These are the activations of a small neural network, seen along a few directions. Each row is one input.
In each table, some parts of the input vary, and every possible input appears once, in random order.
A made-up example of a description, with smaller parts first: values(3) and (point or line(11) or (ring(5) and line(6))).
Shared parts are said once, and a part with two or three values counts as separate values.

Other details of the inputs shift rows strongly along three fixed directions, in all tables alike. That doesn't count.

A family of inputs:
r1: [ -2  21   2  -6  26 -28 -21  19  24 -26  21  25 -11]
r2: [ 11  29  30  18  -1 -33 -33  34  44 -55   6  58 -33]
r3: [  7 -28 -60 -22 -33  28  32 -16  22  52 -10 -23  -2]
r4: [ -6 -59 -52 -22 -27   9  22  -2  23  54 -14 -26  -4]
r5: [  2  25 -11 -21  36  -6   5  -3  36 -14  17 -22   8]
r6: [-18  20 -30 -56  33 -24   1   2  13 -18  15 -13  32]
r7: [ -4  16   4  11  27 -23 -13  34  31 -27  13  15   8]
r8: [ 11 -27  38  38 -47  38  20 -27 -48  23 -46  -4 -25]
r9: [ -3  28 -34 -32  35  -2   3   0  23 -16  23 -29  41]
r10: [-16  21 -25 -40  55 -14   3 -10  20   4  31 -34  23]
r11: [ -6 -51 -63 -32 -37  11  24   1   9  49 -23 -13   5]
r12: [ 11 -22  52  50 -72  16 -10  -8 -54   2 -38  57 -50]
r13: [  6  18   8 -10   7 -31 -24  24  29 -36  20  17   5]
r14: [ -3   3 -15 -28  28 -27 -11  17  23 -12  24 -12  21]
r15: [ 16  32   9  10  20  -9 -10  18  42 -28  21   3   1]
r16: [-14  17 -19 -35  52 -15   3  -2  30  -3  21 -32  21]
r17: [ 17 -25 -22  14 -43  20   8  -4  42  13 -28  13 -42]
r18: [  0 -62  17  24 -59  43  29 -33 -67  60 -48 -30  -5]
r19: [ -1   2  33  -7  17  17   3 -47 -81   9  19 -60  42]
r20: [ 13   8  67  37  -3  15 -13 -22 -62 -19   2 -17  12]
r21: [ 10 -30 -51  -7 -44  32  32  -6  25  43 -26 -12  -9]
r22: [-10  27  -2   5  34 -20 -13  21  24 -20  18  29  -7]
r23: [  7  46  20  39  16 -13 -24  32  44 -37  10  62 -34]
r24: [ -4  -4  73  23   7  -5 -15 -16 -77 -14  -6  -1   2]
r25: [  0 -48 -55 -18 -44  10  16   2  11  48 -15   4 -11]
r26: [ 15  49  17  38   7  -4 -22  29  47 -57   0  55 -26]
r27: [  2 -23 -58 -26 -23  27  34 -22  24  47 -16 -19 -13]
r28: [ 17  50  16  38   8  -6 -25  23  46 -51  10  57 -31]
r29: [ -9  -6  44   0  23   9   4 -32 -72  15   9 -54  37]
r30: [  6 -40 -55 -26 -32  28  38 -16  22  49 -24 -42   6]
r31: [ -3  19 -18 -16  33 -12  -6   8  28   0  32 -15  16]
r32: [ -7 -31 -49 -11 -28  23  27  -5  26  44 -32  -2 -19]
r33: [ 20 -30 -27  19 -55  25  11   6  37  15 -32  10 -25]
r34: [ -9   2  67  34  14   0 -12 -18 -74  -5   4   3  -6]
r35: [ 12 -24  59  75 -58  28   0   0 -32   8 -53  43 -54]
r36: [-14   9 -28 -31  46 -23  -4   8  19   2  39 -25  28]
r37: [  0 -46 -55 -41 -44   1  14 -10  14  44  -6 -17  -3]
r38: [  5  12  82  73 -11   3 -25   9 -66 -20   0  45 -16]
r39: [ -5   7  35  -8  23  16   4 -51 -75   4  12 -51  28]
r40: [ 17 -17 -23  15 -41  22  14  -5  38  26 -20  17 -48]
r41: [  2 -35 -55 -26 -27  25  29 -19  30  33 -30 -29  -6]
r42: [-18   9 -16 -21  43 -21   1  13  25 -11   9 -10  15]
r43: [-21  -5  34 -17  24   2   6 -30 -93   5  -4 -33  38]
r44: [ 16 -26  -3  29 -72   0  -6  27  43  -6 -46  66 -62]
r45: [ -5  26  -3  -6  26 -25 -17  20  20 -26  17  33  -5]
r46: [-13   4  32  -2  24  14   7 -33 -82  20  15 -43  42]
r47: [  1  27 -26 -36  42  -7   6  -8  22  -1  39 -42  32]
r48: [-20   8 -26 -51  49 -27   3   3  12 -11  14 -28  35]
r49: [ 10   5  86  61 -17  -5 -27  15 -62 -34 -13  36  -8]
r50: [  0  27  -2 -10   6 -25 -18  28  22 -37  15  27  12]
r51: [  4  44   0   6  27  -3  -1  13  34 -32   7  17  -3]
r52: [ -1  33  -1  12  24 -10 -10  28  31 -23  15  18   9]
r53: [  1 -42 -21  14 -35   6   9  10  34  29 -29  21 -45]
r54: [-13  16 -25 -56  34 -29  -6  -5  16 -12  29 -18  21]
r55: [-21  -8  33  -1  24   6   7 -22 -88  13   5 -39  46]
r56: [ 30 -12 -14  52 -69  25  -5  18  44   5 -24  58 -55]
r57: [ 15  27  21  33   3 -30 -37  44  38 -42  22  60 -26]
r58: [  1   1  66  18 -13  -6 -15  -8 -73 -24  -6  -1  20]
r59: [-29  -5  33 -12  36   7  12 -33 -92  13  -1 -43  40]
r60: [-10  18 -32 -51  26 -26  -6   5  12 -11  33 -14  37]
Description of these inputs: values(2) and ring(5) and line(6).
Q: The inputs of r54 and r37 match in every part but the values(2) part. If r10 is changed in the same way as r54 into r37, which row does it become?
A: r31
Q: Which other rows does r3 become when the line(6) part takes its other values? List them by row number.
A: r25, r38, r46, r56, r60
Q: Which other rows does r29 become when the values(2) part takes its other values? List them by row number.
A: r16
Q: A walk changes only the ring(5) part. It starts at r53 and steps to r34. List the rest of the walk in order.
A: r22, r59, r42

A family of inputs:
r61: [ -5 -26 -10  -2 -15  -1   5   4  -2  19 -10   0  -5]
r62: [ -6  42  35 -15  60 -16 -13 -10 -35 -36  37 -37  52]
r63: [  8 -13 -11   0 -22  11   6  -8   3  15  -4  -7  -6]
r64: [ -4   2  56  29  -3  -3 -13  -3 -51 -15  -9  19  -9]
r65: [  4  18 -13  -3  11 -19 -13  27  39 -23  14  19   3]
r66: [  6 -14  -9  -2 -21  11   9  -6   5   9 -14  -8  -3]
r67: [ -7 -25  -9  -5 -14  -1   6   2  -2  15 -15   1  -6]
r68: [  2  -9 -12   5  -9  16  12 -12   4  20  -9  -4 -13]
r69: [  0 -18 -12  -5 -22   5   6   0  -2  11 -15   1  -1]
r70: [  2  25  -9   6  22  -7  -4  19  46 -20   7  12  -5]
r71: [  4  24 -10   9  22  -7  -5  22  47 -17  13  11  -4]
r72: [-23  -6 -35 -70  39  -4  19 -35 -36  24  23 -69  58]
r73: [  5   7  51  33 -11   2 -15  -3 -50 -13   1  16  -2]
r74: [ 10  13  56  35 -11   9 -12 -13 -47 -18  -2  11  -8]
r75: [ -3  13 -11  -4  17 -24 -15  26  38 -15  18  23  -7]
r76: [  2  28 -11   3  23  -6  -3  16  45 -20   8  15  -9]
r77: [  6 -11 -10  -5 -21  12   9 -10   3  10 -13  -6  -8]
r78: [ -1 -15 -13  -8 -21   5   7  -4  -3  12 -14   3  -5]
r79: [  3 -11 -12   8 -10  16  10  -7   5  22  -6  -6 -10]
r80: [ -6 -22 -12  -7 -14  -1   4  -3  -5  19  -9   5 -12]
Q: The inputs of r68 and r70 match in every part but one. If r80 is changed in the same way as r68 into r70, which row does it become?
A: r67
Q: What is each input in this table made of?
A: line(4) and ring(5)
Q: Which other rows does r74 become when the ring(5) part takes its other values? List them by row number.
A: r62, r63, r66, r77
Q: Which other rows does r63 become when the line(4) part takes its other values? List them by row number.
A: r73, r75, r79
Q: A walk changes only the ring(5) part. It starts at r72 and steps to r78. List the rest of the walk in order.
A: r69, r65, r73

A family of inputs:
r81: [ -1 -33 -23  32 -25  22   2  -8  13  25 -27  38 -63]
r82: [  9   6  14  47 -12   0 -13  25  62 -19 -25  58 -68]
r83: [ 11  26  -1  19  -4  -5   6  31  80 -17 -18  37 -43]
r84: [-11 -12 -32 -25  -8  24  46 -18   6  41 -26 -31   8]
r85: [ 13  21 -32 -18  -8  -4  -7  17  34 -29   8  10  18]
r86: [ 13  35  44  42  13  24  -3  -9 -39 -26   0   0  11]
r87: [-16   4 -30 -54  29 -32  -7   5  36 -19  10 -12  13]
r88: [ 18  10  -7 -22  -4 -14 -12   5  30 -34   7  -5   7]
r89: [-14 -63 -55 -29 -10 -10   3  12   8  35  -3 -25  21]
r90: [ 12  37  26   0  28   3   5  -7   6 -14  15 -22  11]
r91: [-11 -48  16  43   0  20   5  -5 -44  39 -17 -18  -2]
r92: [ 19  36  42  13 -14  -4 -20  -1 -36 -26  32   4  26]
r93: [-16  15  18  19  46 -14   0  26  -6  14  25  -6  21]
r94: [-19 -45 -60  -7   9  13  26  11  17  61  -5 -28  12]
r95: [ -3 -20   8   3   8 -35 -25  37  19 -13  16  12   3]
r96: [ -7  15  63   4   1 -20 -16  -2 -46 -22  -3  15  -1]
r97: [ -9  11 -40 -21  39   3  14   1  47 -13  -7 -21  12]
r98: [ -3 -38 -59  -8 -16   8  13  -4  59  42 -18  17 -61]
r99: [-13  33  55  10  39  -7  -3  -9 -25 -12   5  -2  -1]
r100: [ 25  24  23  33   1   7 -10   8  39 -32  -4  16 -27]
r101: [ -7   5  60  42  31 -12 -10  19 -23   8  15   1   0]
r102: [ -5 -32   2 -35 -19   2  16 -28 -33   6 -26 -39  17]
r103: [ 15  19 -12 -33  15 -19 -19  -5  20 -31  43 -32  33]
r104: [-23  21 -35 -23  46   0  10   0  25   2   6  -9  17]
r105: [-17  -3  13  -2  31 -25 -18  26 -36 -12  28  -4  46]
r106: [-16  13 -22 -29  42 -14   8  -6  27  18  22  -2 -17]
r107: [ -4  26  40   8   5  -6 -10   4 -42 -45  -8  14  24]
r108: [ 11 -25 -63 -14 -14  34  18 -27  28  33   6 -45   8]
r109: [ 11 -17   3 -35 -30   7  15 -24 -32  18  -8 -38  22]
r110: [-13  25 -14  -6  34  -9   6   5  19  11  20  22 -18]
r111: [ 15 -26   0  -2 -38  20   1 -24 -39  -2 -23 -18  11]
r112: [-13  22  35   6  13 -12 -19   3 -46 -33  -2  22  17]
r113: [ -9  -8   0 -23  20 -42 -14  36  17   2  29  -2  22]
r114: [  8 -47  39  75 -31  12  -5  19  -7  27 -28  25 -50]
r115: [ 16  -5 -21   7 -31  32  23 -17   6  41   6 -22   2]
r116: [  8  -7 -18  27 -33 -33 -21  77  74  -5   4  75 -30]
r117: [ 11  31 -12 -31   1 -12   0  10  19 -21  17  -2  28]
r118: [ 10  36 -27 -14  19   6  16   9  48  -1  14  -8  11]
r119: [-17 -28 -15  -1   4  25  16 -29 -22  28 -29 -22  -7]
r120: [-17 -29 -57 -56 -17  -8  19 -12  -4  47   1  -3  -1]
r121: [ 20 -12  26  23 -34  34  13 -34 -31  36   0 -31  -6]
r122: [ -9  -9  18  17  -5  37  28 -29 -56  18 -34 -24  10]
r123: [ -6  15  11 -14  17 -14 -10   0 -12 -46  -5  -5  25]
r124: [  9 -18   8  15 -10  41  17 -41 -45  17 -23 -39   9]
r125: [ -6 -29 -38 -58 -28  -4  29  -9  16  27 -23 -30  10]
r126: [-22  39  -9 -25  54 -11  10   2  16   0  17 -10  20]
r127: [ 20  28  48  35  16  11 -17 -18 -16 -26  27 -19   5]
r128: [ 38  20 -13  42 -54   0 -31  42  60 -38   8  69 -30]
r129: [ -7 -16  19 -18 -33  11  23 -22 -62  18 -29 -18  22]
r130: [  2 -22  33  16 -43  -8 -10  -4 -31  13 -15  45 -47]
r131: [-14  14  34   0  23 -17 -25  -6 -40 -41  -1   9  15]
r132: [ 36 -16  31  34 -82  13 -13   1  -7   5  -8  27 -32]
r133: [  0 -28 -19  17 -50   4  -7   8  -5  12 -22  61 -46]
r134: [  2 -32  -2  25 -43   1 -17   1 -13  -1 -24  54 -51]
r135: [-11  -4 -31 -41  21 -34 -15   3  29 -12  20  11 -12]
r136: [ 13  20   9  -7   9  -4 -25 -13 -21 -37  34 -24  38]
r137: [ 15  40  29  34  21  19 -11 -11 -25 -22  30 -10  25]
r138: [ -3  14 -19 -18  32  -6  12   3  55 -16  -6 -17  -4]
r139: [-19  25  -7 -43  27 -27  -1   6  -2 -11  14   0  30]
r140: [-17 -17  11  20   1  28  13 -32 -68  34 -12   1 -16]
Q: The inputs of r137 and r121 match in every part but one. If r107 is changed in the same way as r137 into r121, which row does it become?
A: r125
Q: The inputs of r101 and r114 match in every part but one. If r96 is changed in the same way as r101 into r114, which row does it become?
A: r87
Q: What is each input in this table made of?
A: values(2) and ring(5) and (point or line(5))
Q: Which other rows does r85 become when the ring(5) part takes its other values? List them by row number.
A: r88, r109, r111, r117
Q: Which other rows does r115 become when the line(5) part takes its other values? List them by row number.
A: r84, r110, r118, r126
Q: Which other rows agree with r81 in the ring(5) part and the values(2) part? List them by row number.
A: r91, r97, r108, r119, r124
